These are the activations of a small neural network, seen along a few directions. Each row is one input.
Each table varies a few parts of the input and shows all the possible inputs, shuffled.
A made-up example of a description, with smaller parts first: one of 8 places around a ring, together with either a single point or one of 9 places along a line or (one of 2 separate values, together with one of 6 places along a line).
Shared parts are said once, and a part with two or three values counts as separate values.
(in the rows, 128 means zero)

Other details of the inputs vary at random and push rows far along two fixed directions, the same in every table; ignore that.

Rows:
R1: [110,  98,  33, 155, 152, 121,  55,  84, 139,  87, 125]
R2: [110, 106,  88, 123, 170, 171, 184, 141, 132, 144,  75]
R3: [132, 179, 187,  96, 100, 174, 194, 145, 120, 186, 140]
R4: [110, 168, 182,  79,  97, 154, 175, 153, 120, 175, 133]
R5: [111, 165, 132, 133,  87, 118,  42,  83, 122, 150, 177]
R6: [113, 104,  99, 108, 165, 156, 188, 155, 133, 128,  69]
R7: [128, 182, 187,  98, 106, 151, 181, 155, 111, 175, 118]
R8: [118,  98, 107, 113, 176, 152, 186, 149, 148, 130,  67]
R9: [129, 114, 102, 133, 165, 164, 211, 130, 146, 145,  80]
R10: [124, 164, 186,  75,  93, 155, 171, 150, 124, 180, 143]
R11: [143, 151, 170, 130,  85, 114,  95, 118, 119, 139, 175]
R12: [143, 136, 156, 110,  92, 101,  65, 128, 126, 125, 176]
R13: [138,  80,  70, 184, 165,  99,  95, 110, 123,  76, 120]
R14: [124, 110,  88, 136, 155, 162, 203, 130, 130, 133,  84]
R15: [129, 152, 164, 106,  90, 108,  79, 135, 121, 134, 165]
R16: [137, 143, 168, 123,  96,  91,  53, 131, 116, 127, 163]
R17: [ 93, 120,  97, 110, 164, 173, 197, 151, 126, 149,  57]
R18: [132,  97, 102, 127, 167, 156, 200, 132, 151, 121,  87]
R19: [111,  95,  85, 112, 155, 168, 193, 129, 138, 142,  92]
R20: [134,  88,  80, 167, 157, 103, 109, 116, 121,  85, 110]
R21: [134,  70,  78, 156, 166,  95,  89, 131, 134,  66, 115]
R22: [110, 176, 140, 135,  94, 114,  22,  98, 113, 145, 158]
R23: [124, 103,  94, 122, 156, 165, 209, 139, 135, 123,  87]
R24: [133,  63,  63, 160, 158, 106,  94, 105, 138,  80, 138]
R25: [150, 145, 173, 147, 109,  86,  71, 119, 125, 127, 161]
R26: [153,  83,  95, 160, 161,  95, 124, 121, 147,  72, 116]
R27: [108, 126,  95, 132, 154, 171, 219, 138, 125, 143,  72]
R28: [132, 159, 168, 149,  96,  86,  66, 126, 102, 121, 159]
R29: [149, 132, 167, 116, 103,  96,  64, 124, 142, 129, 174]
R30: [119, 182, 135, 157,  88, 117,  52,  82, 112, 140, 167]
R31: [141, 133, 169, 127, 113,  92,  62, 127, 133, 129, 154]
R32: [108, 119,  98, 133, 166, 148, 199, 150, 119, 119,  65]
R33: [128, 185, 186, 104, 111, 161, 188, 153, 112, 185, 123]
R34: [155, 146, 168, 135,  94,  88,  92, 132, 117, 108, 168]
R35: [145, 143, 166, 107,  99, 109,  87, 140, 128, 128, 177]
R36: [107, 112,  43, 190, 158, 114,  59,  77, 119,  86, 109]
R37: [145,  61,  85, 140, 165,  91,  91, 125, 156,  64, 126]
R38: [114, 182, 179, 104,  92, 167, 178, 139, 116, 186, 133]
R39: [131, 154, 189,  83, 109, 148, 167, 144, 140, 176, 138]
R40: [120,  90,  95, 119, 164, 157, 183, 124, 153, 139,  93]
R41: [149, 157, 166, 145,  93, 110,  97, 119, 115, 139, 175]
R42: [136, 184, 186, 102, 103, 165, 197, 149, 117, 183, 133]
R43: [153, 139, 172, 141,  99,  99,  78, 111, 137, 129, 176]
R44: [ 96, 209, 151, 114,  90, 192, 150, 100, 119, 209, 134]
R45: [135, 143, 166, 109,  93,  89,  67, 142, 123, 108, 172]
R46: [147, 142, 157, 147,  96, 109,  82, 111, 120, 130, 184]
R47: [141, 139, 168, 114,  97, 109,  96, 130, 124, 133, 180]
R48: [120,  98,  89,  97, 160, 163, 196, 152, 143, 125,  85]
R49: [ 99, 101,  84, 116, 156, 163, 192, 132, 134, 136,  86]
R50: [148,  77,  92, 168, 170,  81,  98, 120, 139,  62, 112]
R51: [138,  67,  60, 151, 159, 108,  88, 115, 141,  76, 134]
R52: [137,  82,  78, 171, 152,  81, 104, 124, 126,  47, 119]
R53: [104, 187, 195,  76, 105, 160, 176, 171, 113, 186, 107]
R54: [132,  75,  77, 167, 151,  90, 101, 120, 130,  50, 126]
Description of these inputs: one of 6 places around a ring, together with either a single point or (one of 2 separate values, together with one of 4 places along a line).
- Changing only the place on the ring of 6 turns R20 into R14. The same change can be made to R28. Which row results? => R27
- Changing only the place on the ring of 6 turns R35 into R3. The same change can be made to R45. Which row results? => R54
- Change only the choice among 2 separate values in R14. List by row number the other rows that result. => R34
- Change only the place on the ring of 6 in R18. List by row number the other rows that result. => R8, R26, R37, R39, R50
- List by row number the other rows that have the place on the ring of 6 in common with R39. => R4, R5, R10, R19, R24, R40, R47, R49
- List by row number the other rows that have the place on the ring of 6 in common with R6. => R2, R8, R16, R17, R21, R22, R31, R53

Rows:
R55: [117, 163, 150, 119, 125, 143, 149, 145, 111, 156, 102]
R56: [135, 112, 117, 146, 121, 103,  98, 128, 112, 101, 146]
R57: [117, 155, 149, 118, 131, 150, 137, 134, 124, 167, 110]
R58: [108, 142, 140,  93, 119, 155, 142, 128, 137, 168, 122]
R59: [161, 123, 164, 137, 128, 109, 151, 138, 134, 119, 140]
R60: [105, 154, 144,  95, 115, 145, 152, 149, 119, 145, 115]
R61: [128, 119, 115, 151, 133, 104,  76, 105, 136, 110, 130]
R62: [131, 137, 122, 118, 110, 149, 131, 114, 134, 143, 154]
R63: [124, 131, 119, 151, 128,  94,  86, 127, 117,  89, 124]
R64: [123,  27,  18, 143, 242, 159, 239, 148, 164,  75,  11]
R65: [136, 121, 165,  79, 127, 131, 157, 163, 145, 141, 127]
R66: [127, 112,  99, 122, 126, 116,  76, 111, 142, 108, 150]
R67: [125, 156, 147, 133, 119, 153, 162, 112, 130, 167, 125]
R68: [143, 125, 105, 159, 125, 114,  94,  96, 133, 106, 154]
R69: [123, 104, 115, 126, 135, 108,  71, 124, 131, 114, 140]
R70: [148, 122, 166,  98, 118, 138, 183, 156, 137, 143, 141]
R71: [134, 132, 122, 164, 122,  96, 104, 119, 113,  89, 138]
R72: [140, 118, 122, 166, 134, 105,  90, 109, 123, 113, 144]
R73: [133, 106, 112, 143, 120, 113,  95, 105, 134, 113, 155]
R74: [122, 139, 143, 112, 120, 159, 154, 133, 123, 167, 134]
R75: [116, 135, 136, 109, 121, 126, 117, 144, 116, 135, 123]
R76: [118, 151, 143, 114, 108, 145, 162, 141, 113, 139, 131]
R77: [120, 165, 137, 110, 120, 161, 145, 122, 134, 165, 120]
R78: [140, 125, 122, 168, 127,  95,  99, 120, 109,  99, 137]
- What do these inputs look like to the network? => one of 4 separate values, together with either a single point or one of 5 places along a line
- Changing only the choice among 4 separate values turns R58 into R61. The same change can be made to R75. Which row results? => R55
- List by row number the other rows that have the choice among 4 separate values in common with R74. => R56, R62, R70, R73, R76
- Change only the place on the line of 5 in R72. List by row number the other rows that result. => R67, R68, R71, R78
